N: [159 153 118 159 161  86  81 113]
A: [172 145 103 148 151 140 160 171]
M: [ 88  86 114 120 102 146 160 117]
F: [ 89  87 163 158 138 174 165 111]
P: [ 85 171 157 166 112 132 110 137]
D: [102 120  88 114  86 146  80 153]
L: [131 137 117 108 104 172 102 148]
Q: [138 176 131 165  87 122 103  85]
Y: [142 100  83  97 161 158  83 110]
q: [138 174]	F
q: [102 120  88 114  86 146]	D
q: [117 108 104]	L

T: [132 127 124 127 136 101 121 131 144 130 120  92 143 126 112 111 151]
E: [139 127 133 113 141 140 139 138 136 141 128 116 126 121 150  85  81]
K: [126 142 137 104 109 125 154 142 150 138 130 114 132 144 159 149 157]
q: [133 113 141 140 139 138 136]	E
q: [130 114]	K

R: [138 161 161 135 130 128]
U: [127 138 174 147 131 128]
H: [165 156 133 129 130 128]
S: [162 136 130 130 130 128]
G: [163 164 135 130 130 128]
J: [128 126 134 151 169 136]
X: [126 130 142 181 132 128]
V: [174 140 131 131 130 128]
q: [135 130 130 128]	G
q: [138 174 147 131 128]	U

C: [116 179 161 127 146 129 121 143 127]
W: [117 127 159 140 145 143 147 165 112]
Z: [146 125 132 112 143 131 150 133 121]
B: [117 127 161 140 145 143 147 165 112]
q: [161 140 145]	B
q: [150 133]	Z
q: [117 127 161 140 145 143 147 165 112]	B

nunum: [143 118 126 116 123 123 106 100 152]
Relog: [154 158 113 138 110 105  99  93 155]
fudun: [154 138 113 158 127  82 128 111  98]
buvi: [128  97 127 105 124 141 124 140 116]
Keb: [ 95 107 111 118 133 140 136 157  98]
Zime: [135 110 105 127 118  99 165 134 114]
Susu: [136 128 109 132 161 147 108 131 130]
Votud: [132 159 129 123 114 123 119 105 139]
bil: [132 109 112 126 153 130 113 122 109]
Bok: [118 141 130 141 131 125 127 124 130]
q: [138 110 105]	Relog
q: [154 158 113 138]	Relog
q: [113 158 127  82]	fudun
q: [138 113 158 127  82 128 111  98]	fudun
q: [116 123 123 106]	nunum
q: [110 105  99]	Relog

lito: [151 129 129 131 128 125 130 127 126 123 130 128 131 129 126 129 126 119
 127 124 128 126 151 128 129 125 128 131 129 128 130 125 127 129 139 124
 126 129 126 126 130 129 126 128 130 127]
Lotul: [131 129 129 131 128 125 130 127 126 123 130 128 131 129 126 129 126 127
 127 127 128 126 123 128 129 125 128 131 129 128 130 125 127 129 131 124
 126 129 126 126 130 129 126 128 130 127]
Bib: [129 128 127 129 129 130 126 126 128 130 145 153 136 126 128 129 128 128
 128 128 129 128 129 128 127 129 128 129 126 128 125 125 128 129 129 126
 128 128 128 127 127 127 128 127 128 129]
noti: [132 130 129 132 128 124 130 127 126 121 131 128 133 129 125 129 126 126
 126 127 128 126 121 128 129 124 129 132 130 128 131 123 126 129 132 122
 125 129 125 125 131 136 125 114 131 127]
kufa: [129 128 128 129 128 127 129 128 127 126 129 128 129 128 127 128 128 128
 128 128 128 128 126 128 128 127 128 129 128 128 129 127 127 128 129 127
 127 128 127 127 129 128 127 128 129 128]
Delol: [152 137 136 151 125 106 139 119 115  91 145 126 153 136 113 135 116 117
 118 123 128 115  86 128 136 105 132 152 136 131 145 102 117 134 150  95
 110 133 112 112 145 136 114 125 144 122]
reto: [129 128 128 129 129 130 127 126 128 129 127 128 128 128 128 129 128 128
 128 128 129 128 129 128 127 129 128 129 127 128 126 126 128 129 128 127
 128 128 128 127 127 128 128 127 128 128]
pum: [134 128 124 133 134 139 119 119 129 138 122 126 129 129 129 132 126 126
 126 127 133 126 135 129 125 135 129 131 119 127 113 112 127 133 131 119
 127 127 126 123 123 125 127 122 128 131]
q: [136 114 125]	Delol
q: [145 126 153 136]	Delol
q: [126 129 128 129 128]	kufa

labe: [104  85 121 115 139 114  87 126]
talu: [145 117 142  98 124 117  87 126]
lun: [116  93  96  97 143 104  72 115]
Fefu: [121  85  87 114 139 104 115 115]
q: [104  85 121 115 139 114  87]	labe
q: [104  85 121 115 139 114  87 126]	labe
q: [ 85 121 115 139 114  87 126]	labe
q: [121 115]	labe
q: [ 96  97 143 104]	lun
q: [ 85  87 114 139 104 115]	Fefu
q: [ 93  96  97 143]	lun

figaz: [105 120 106 113 119 117  72 124 119 105 119 122 120 113]
Sem: [123 115 134 133 129  81 121 119 179 110 123 146 115 120]
Demul: [134 133 129  81 121 119 179 110 123 147 115 133 131 130]
q: [123 115 134 133 129  81 121 119 179 110 123 146 115 120]	Sem
q: [134 133 129  81 121 119 179 110 123 146 115]	Sem

Kemi: [123 128 124 129 123  89 126]
nurud: [128 124 124 123 129  75 143]
gaz: [123 128 124 124 135 182 136]
q: [123 128 124 129]	Kemi
q: [124 123]	nurud
q: [123 129]	nurud
q: [124 124 135 182]	gaz
q: [123 128 124 124 135 182 136]	gaz

tav: [109 126 123 122 133 117]
nak: [122 133 123 126 109 125]
sasop: [113 135 117 138 132 142]
lom: [173 126 133 109 123 112]
q: [133 123 126 109]	nak
q: [122 133 123 126 109]	nak
q: [126 123]	tav
q: [126 109]	nak
q: [109 126]	tav
q: [173 126]	lom
q: [122 133 123]	nak

pidif: [124 126 138 113 113 139 126]
govif: [113 126 138 105 131 136 123]
mola: [143 113 119  99 136 131 104]
durur: [132 135 113 110 114 140 117]
kuzar: [ 97 172 122 117 121 117 122]
q: [124 126 138 113 113 139 126]	pidif
q: [110 114]	durur
q: [131 136]	govif
q: [172 122]	kuzar

